Each row below holds a small network's activations on one input, seen along a few directions.
In each table, some parts of the input vary, and every possible input appears once, in random order.
Descriptions start from the smaller parts, as in this example, which fits no table here: one of 5 places around a ring, together with either a single point or (one of 2 separate values, together with one of 4 places along a line) or one of 9 places along a line.
Shared parts are said once, and a part with two or three values counts as separate values.
In the rows, 128 means zero.

Other details of the inputs shift rows strongly along two fixed directions, in all tables alike. That doesn't count.

A family of inputs:
row 1: [161 181 173  87 132  92 199 111  85 139 197 140]
row 2: [ 95  90  97 194 115 139  68 118 137 105  92 142]
row 3: [169  91 104 180 127 131  79 106 142 101  98 120]
row 4: [116  74 119  93 118 128 158 173 123 152 113 111]
row 5: [185 141 177  72 142 126 202 138  99 110 188 120]
row 6: [121 143  90 178 153 140  54 107 135 103 127 130]
row 7: [ 88  49 108 118  86 137 163 172 115 158  85 115]
row 8: [126 172 175  94 106 119 183 136 109 158 148 142]
row 9: [154 204 173  64 143 107 204 105 120 147 173 130]
row 10: [ 57  70 118 111  75 143 155 155 118 172  88 136]
row 11: [109 158 107 170 151 127  63  87 171 106  95 120]
row 12: [128 175 151  94 115 111 199 125 125 167 142 123]
row 13: [193 192 140 173 179  92  94  67 112  58 192 152]
row 14: [ 90 120 146  97 108 148 143 163 139 182 109 135]
row 15: [139 154  94 181 130 112  69  68 165 133  79 131]
row 16: [117  77 119 119 102 123 177 161 106 153 108 114]
row 17: [201 203 127 160 191 112  75  87 116  64 211 134]
row 18: [114  68 103 175 129 156  65 139 152  88  86 106]
row 19: [149 171 131 161 174 112  82  61 124  71 150 156]
row 20: [ 55  63 117  96  87 152 148 156 122 164  88 133]
row 21: [113  91 126 103  83 118 155 126 111 186 103 135]
row 22: [114 166 100 197 137 120  80  86 160 115  90 129]
row 23: [157 199 190  53 142 111 179 131 120 140 185 144]
row 24: [ 81  57 114 110  98 151 138 183 130 183 105 122]
row 25: [158 186 111 157 177 113  70  89 134  85 162 139]
row 26: [192 149 164  78 119  92 183 112  91 151 189 138]
row 27: [161 113 140  86 146 114 180 157 110 154 163 111]
row 28: [159 156 131 163 169 116  80  78 123  66 157 153]
row 29: [124 121 104 196 133 122  72 105 129  95 117 141]
row 30: [104 101  77 176 131 147  50 141 149 112  99 129]
row 31: [176 226 166 145 185 104  74  62 138  61 177 149]
row 32: [ 57  97 112  96  89 154 157 155 153 180  70 116]
row 33: [133 147 118 176 121 123  58  79 150 123  85 152]
row 34: [ 57  66 124  99  87 145 141 160 123 172  89 121]
row 35: [ 89 128 125  87 110 134 156 153 156 180  98 116]
row 36: [209 172 147 169 175 112 109  85 124  48 183 129]
row 37: [119 173  84 171 153 133  62 106 176 117  98 119]
row 38: [182 150 164  90 138  95 208 130  88 124 189 122]
row 39: [173 142 119 166 179 109  93  84 121  63 140 134]
row 40: [ 95  43 120 104  92 169 154 182 131 138  93 107]
row 41: [ 79 122 152  93  95 149 155 146 127 163  96 146]
row 42: [183 209 146 171 182  90  94  47 115  58 189 158]
row 43: [172 138 116 158 180 111  89  89 125  55 149 130]
row 44: [ 84 135  88 189 123 136  71  96 171 120  65 131]
row 45: [150 111 151  79 132 110 178 150 100 133 159 106]
row 46: [ 89 139  96 178 127 163  45 131 156 122  84 132]
row 47: [ 94  55 107 131  85 131 167 175 112 167  82 109]
row 48: [153 203 195  79 124 109 193 118 104 138 185 149]
row 49: [ 93  81  93 173 129 148  57 118 142  91  94 141]
row 50: [ 85 102  91 195 120 132  71 103 135 113  79 144]
row 51: [ 59  99 135 119  71 151 152 163 129 180  71 139]
row 52: [163  95  88 184 135 106  75  92 132 108  91 124]
row 53: [150 194 192  54 137 119 186 120 111 128 186 148]
row 54: [ 84 135  92 195 119 137  77  99 169 126  64 130]
row 55: [ 69 113  97 107  90 160 146 175 148 199  83 100]
row 56: [163 153 178  66 138 106 177 132  94 125 205 128]
row 57: [167 126 142  79 130 141 177 178 119 134 167 101]
row 58: [163 115 156 100 117 129 195 155 105 129 158 113]
row 59: [123 113 103 166 151 128  55 115 147  90 120 140]
row 60: [107  60 105 115  95 177 146 202 128 160 103  91]
row 61: [ 94 125 124  97 115 138 158 155 153 195 105 114]
row 62: [160 126 128  88 135 125 177 165  98 147 169 100]
row 63: [195 139 170  75 156 125 192 155 114 131 199 109]
row 64: [190 160 146  68 154 103 191 154  99 133 196 109]
row 65: [152 201 192  71 125 109 191 117 106 135 185 150]
row 66: [ 87  96 129  86 109 132 149 155 125 164 116 132]
row 67: [101  48 119 103  98 161 146 193 141 150  91 104]
row 68: [ 88 139  94 173 127 156  46 133 166 121  75 137]
row 69: [103  53 120 132  81 156 163 184 123 155  88 105]
row 70: [141  99 108 184 136 143  82 119 143  74 111 123]
row 71: [120 128 101 178 163 128  57  98 147 110 120 141]
row 72: [134 127 155  90 110 118 178 140  98 137 171 139]
Each input here is: one of 6 places along a line, together with either a single point or one of 11 places along a line.
Changing only the place on the line of 6 turns row 26 into row 33. The same change can be made to row 17. Which row results? -> row 46
Changing only the place on the line of 6 turns row 47 into row 29. The same change can be made to row 43. Which row results? -> row 49
Change only the place on the line of 11 in row 35. List by row number the other rows that result. -> row 9, row 11, row 12, row 22, row 32, row 37, row 44, row 54, row 55, row 61
Change only the place on the line of 11 in row 68. List by row number the other rows that result. -> row 8, row 14, row 23, row 31, row 41, row 46, row 48, row 51, row 53, row 65
Which other rows agree with row 10 in the place on the line of 6? List them by row number. -> row 1, row 6, row 19, row 20, row 21, row 25, row 34, row 42, row 50, row 66, row 71
Which other rows agree with row 60 in the place on the line of 6? List them by row number. -> row 3, row 5, row 18, row 36, row 40, row 57, row 58, row 63, row 67, row 69, row 70

A family of inputs:
row 73: [191 194 129 142 181 103  97  79 140  81 148 126]
row 74: [ 71  70  77 179 115 166  41 145 158 113  63 114]
row 75: [172 190 153 165 146 105 105  63 128  70 157 153]
row 76: [ 66  89  72 200 111 154  64 108 154 132  44 128]
row 77: [177 206 127 167 167  97  94  87 123 100 163 140]
row 78: [ 35  47  85 124  45 159 137 196 135 226  42 117]
row 79: [ 50  73  97 179 105 141  47 108 144 124  57 162]
row 80: [104 129 175  68 108 112 186 134  92 159 150 157]
row 81: [178 187 147 156 184 115  95  92 142  82 170 128]
row 82: [125 125 148  64 118 139 186 173 110 144 172 122]
row 83: [114 109 166  48  94 140 214 185 120 198 151 108]
row 84: [149 175 132 125 152 102 136 102 143 125 151 128]
row 85: [171 167 131 108 149 110 127 104 137 120 144 121]
row 86: [ 67  80  96 208  89 153  67 117 153 111  33 142]
row 87: [141 128 155  63 118 142 182 167 120 163 160 124]
row 88: [152  47 148  68  93 119 237 188  73 164 152 104]
row 89: [ 65  89  71 198 121 142  63 126 175 132  36 123]
row 90: [170 195 126 157 166 107 101  54 130  92 166 139]
row 91: [124 127 151  69 123 140 191 178 106 139 166 121]
row 92: [153  45 145  64  88 119 231 184  77 168 158 105]
row 93: [175 183 138 145 181 119  89  98 125  63 175 124]
row 94: [165 160 145 119 160 133 126 128 129 109 159 132]
Describe the family of inputs behind these rows. -> one of 2 separate values, together with either a single point or one of 10 places along a line
Changing only the choice among 2 separate values turns row 88 into row 92. The same change can be made to row 93. Which row results? -> row 74
Change only the place on the line of 10 in row 82. List by row number the other rows that result. -> row 74, row 75, row 78, row 79, row 83, row 84, row 85, row 87, row 90
Change only the choice among 2 separate values in row 80. List by row number the other rows that result. -> row 79

A family of inputs:
row 95: [121 130 158  46  96 123 220 171 101 196 153 122]
row 96: [163 180 134 131 157 107 121  90 130 108 157 131]
row 97: [166 179 139 135 152 111 121 100 132 116 157 130]
row 98: [ 73  19  84 143  86 157 111 172 140 161  48 111]
row 99: [ 43  51  88 148  77 157 117 161 148 178  38 121]
row 100: [178 136 126 145 155 113 124 118 109  91 170 124]
row 101: [156 113 111 158 156 119  85 107 129  92 134 129]
row 102: [139 154 115 162 148 125  90 102 146 104 116 130]
row 103: [123 130 162  47  92 126 219 174 104 202 156 120]
row 104: [156 175 136 128 156 113 116 107 126 110 162 137]
row 105: [153 112 113 155 158 123  82 112 130  88 138 130]
row 106: [152 159 161 103 125 115 166 114 114 130 155 136]
row 107: [ 90 103 105 167 114 139  91 123 148 128  73 130]
row 108: [147 174 137 125 156 121 115 103 132 104 156 133]
row 109: [150 173 138 133 158 110 117  97 124 104 164 141]
row 110: [140 157 150  95 132 110 170 123 110 145 163 134]
row 111: [ 96 100 105 168 106 139  91 117 141 131  76 137]
row 112: [182 138 128 147 155 112 129 116 112  90 166 120]
row 113: [ 84 103  99 158 118 152  83 140 151 131  78 128]
row 114: [158 114 115 158 154 123  91 108 136  87 125 123]
row 115: [140  96 158  58 103 137 221 190  88 159 169 108]
row 116: [ 86 102 108 164 115 144  89 128 150 123  76 132]
row 117: [ 32  50  94 136  78 168 117 175 146 174  45 122]
row 118: [122 126 166  59  90 122 212 155  96 182 153 133]
row 119: [ 79  96 101 163 113 141  82 130 142 131  81 136]
row 120: [164 178 141 137 151 117 120 102 135 112 152 128]
row 121: [159 177 140 130 154 116 113 107 128 113 166 136]
row 122: [ 91  99 110 166 107 148  87 125 148 121  75 137]
row 123: [115 127 168  41  92 139 220 183 108 195 153 117]
row 124: [115  71  95 175 120 151  92 149 139 103  92 114]
row 125: [ 63  15  83 146  78 167 119 194 127 159  63 110]
row 126: [115 124 173  51  90 133 214 165 100 176 152 131]
row 127: [157 175 141 136 153 103 118  92 120 106 161 141]
row 128: [175 136 140 123 165 118 117 114 120  85 169 127]
row 129: [127 151 125 159 149 126  85 102 137  94 126 140]
row 130: [135 154 120 166 151 120  95  92 143  99 121 135]
row 131: [147 162 157  87 131 121 174 137 122 140 158 126]
row 132: [128 151 111 154 150 124  80 100 141 105 129 135]
row 133: [159 116 110 173 148 127  98 118 128  83 131 118]
row 134: [144  95 164  46 107 128 219 177 103 163 159 111]
row 135: [149 165 152  87 133 114 175 122 119 140 159 123]
row 136: [134 148 118 165 144 116  91  93 137 104 119 138]
row 137: [ 40  51  82 137  75 160 110 167 146 184  42 119]
row 138: [154 166 144 137 147 113 112  94 120 101 159 148]
row 139: [130 152 122 162 151 125  93  98 146  96 123 136]
row 140: [161 178 145 131 151 121 121 109 137 109 157 130]
row 141: [118 134 164  41  99 130 222 167 113 182 151 115]
row 142: [139 152 111 164 148 121  88 100 143 109 117 132]
Changing only one part turns row 103 into row 140. The same change can be made to row 118. Which row results? -> row 122
Describe the family of inputs behind these rows. -> one of 6 places around a ring, together with either one of 2 separate values or one of 6 places along a line
Change only the choice among 2 separate values in row 128. List by row number the other rows that result. -> row 115
Start at row 116 and move only the place on the ring of 6, one step at a time. The first step leads to row 129. Which rows follow, in order? -> row 119, row 127, row 136, row 107
Start at row 97 and move only the place on the line of 6, one step at a time. The first step leads to row 142. Which rows follow, in order? -> row 96, row 99, row 136, row 111

A family of inputs:
row 143: [ 67  44 102 138  96 169 118 184 136 148  73 117]
row 144: [159 215 152 140 176 113 102  82 136  85 173 148]
row 145: [146 190 102 201 175 127  27  67 170  67 113 137]
row 146: [174 132 115 225 172 115  37  57 136  24 125 148]
row 147: [ 41  73 107 122  80 155 109 162 139 179  61 136]
row 148: [157 205 190  45 132 117 216 146 110 156 199 126]
row 149: [ 61  89 100 145  88 148  98 145 145 167  65 139]
row 150: [189 141 170  49 134 102 228 153  94 153 197 106]
row 151: [131 157 127 195 142 117  62  61 145  75 103 158]
row 152: [170 208 142 147 159 103 113  74 121 103 172 146]
row 153: [182 144 179  45 128 105 223 154  80 149 212 127]
row 154: [125 173 178  49 125 115 199 129 108 153 181 141]
row 155: [ 48  73  95 127  73 145 143 159 142 193  43 120]
row 156: [ 46  62  98 119  71 154 140 172 152 206  39 113]
row 157: [189 141 171  38 131 113 229 163  99 160 200 105]
row 158: [ 76  37  92 126  84 170 126 191 142 161  62 100]
row 159: [150 136 103 200 186 126  30  76 143  36 138 141]
row 160: [154 127 105 192 174 123  33  90 133  55 135 140]
row 161: [189 157 133 153 162  98 124  95 112  85 177 127]
row 162: [ 76  35  92 140  77 159 133 179 121 169  71 113]
row 163: [ 72  47  97 138  91 172 118 194 142 149  71 106]
row 164: [167 130  87 205 173 111  57  82 139  60 119 126]
row 165: [143 175 169  72 112 101 211 128 103 170 173 129]
row 166: [159 182 166  60 131 113 195 130 123 168 171 122]
Describe the family of inputs behind these rows. -> one of 2 separate values, together with either a single point or one of 11 places around a ring
Changing only the choice among 2 separate values turns row 148 into row 163. The same change can be made to row 149. Which row results? -> row 153
Change only the choice among 2 separate values in row 146. List by row number the other rows that result. -> row 151
